These are the activations of a small neural network, seen along a few directions. Each row is one input.
In each table, some parts of the input vary, and every possible input appears once, in random order.
Descriptions start from the smaller parts, as in this example, which fits no table here: one of 5 places around a ring, together with either a single point or one of 9 places around a ring or (one of 3 separate values, together with one of 4 places along a line).
Shared parts are said once, and a part with two or three values counts as separate values.
In the rows, zero is written as 128.

Other details of the inputs shift rows strongly along two fixed directions, in all tables alike. That doesn't count.

A family of inputs:
x1: [137 141 104 137 115 121 141 113 108 135 116 125]
x2: [ 97 105 138  79 138 124 132 164 129 123 152 127]
x3: [135 136  93 163 127 122 132 110 139 126 110 112]
x4: [132 117 227  94 133 150  83 170 118 129 178 177]
x5: [ 97 128 134  71 123 113 153 153 121 121 120 100]
x6: [ 94 116 100 104 136 109 142 159 140 118 131  97]
x7: [110 128 113  96 123 113 147 147 111 130 130 114]
x8: [111 124  95 130 132 114 138 138 139 121 121 103]
x9: [139 132  96 147 126 128 142 100 126 134 112 125]
x10: [122 122 101 126 127 124 140 122 124 129 126 124]
x11: [172 138 228 168 137 166  72 109 159 123 132 168]
x12: [141 138  96 175 125 126 126 104 137 127 111 120]
x13: [165 152 108 179 119 138 142  58 135 134  79 124]
x14: [118 112 150 103 136 134 120 147 129 127 149 141]
x15: [102 118 146  74 129 118 135 170 114 127 149 124]
x16: [119 126 141 101 124 123 130 148 112 130 140 132]
x17: [165 124 209 151 136 167  79 117 134 134 156 188]
x18: [ 80 111  85  94 135 102 149 169 137 115 133  88]
x19: [161 147  94 200 122 133 123  81 138 131 101 126]
x20: [148 135  92 164 121 132 136  90 123 135 112 132]
x21: [142 138 137 132 120 130 127 121 112 135 128 139]
Each input here is: one of 3 separate values, together with either a single point or one of 6 places along a line.
Changing only the choice among 3 separate values turns x20 into x12. The same change can be made to x13. Which row results? -> x11
Which other rows does x6 become when the place on the line of 6 takes its other values? List them by row number. -> x3, x8, x12, x18, x19
Which other rows does x17 become when the choice among 3 separate values takes its other values? List them by row number. -> x16, x18
List by row number the other rows that have the choice among 3 separate values in common with x5. -> x1, x4, x7, x15, x16, x21
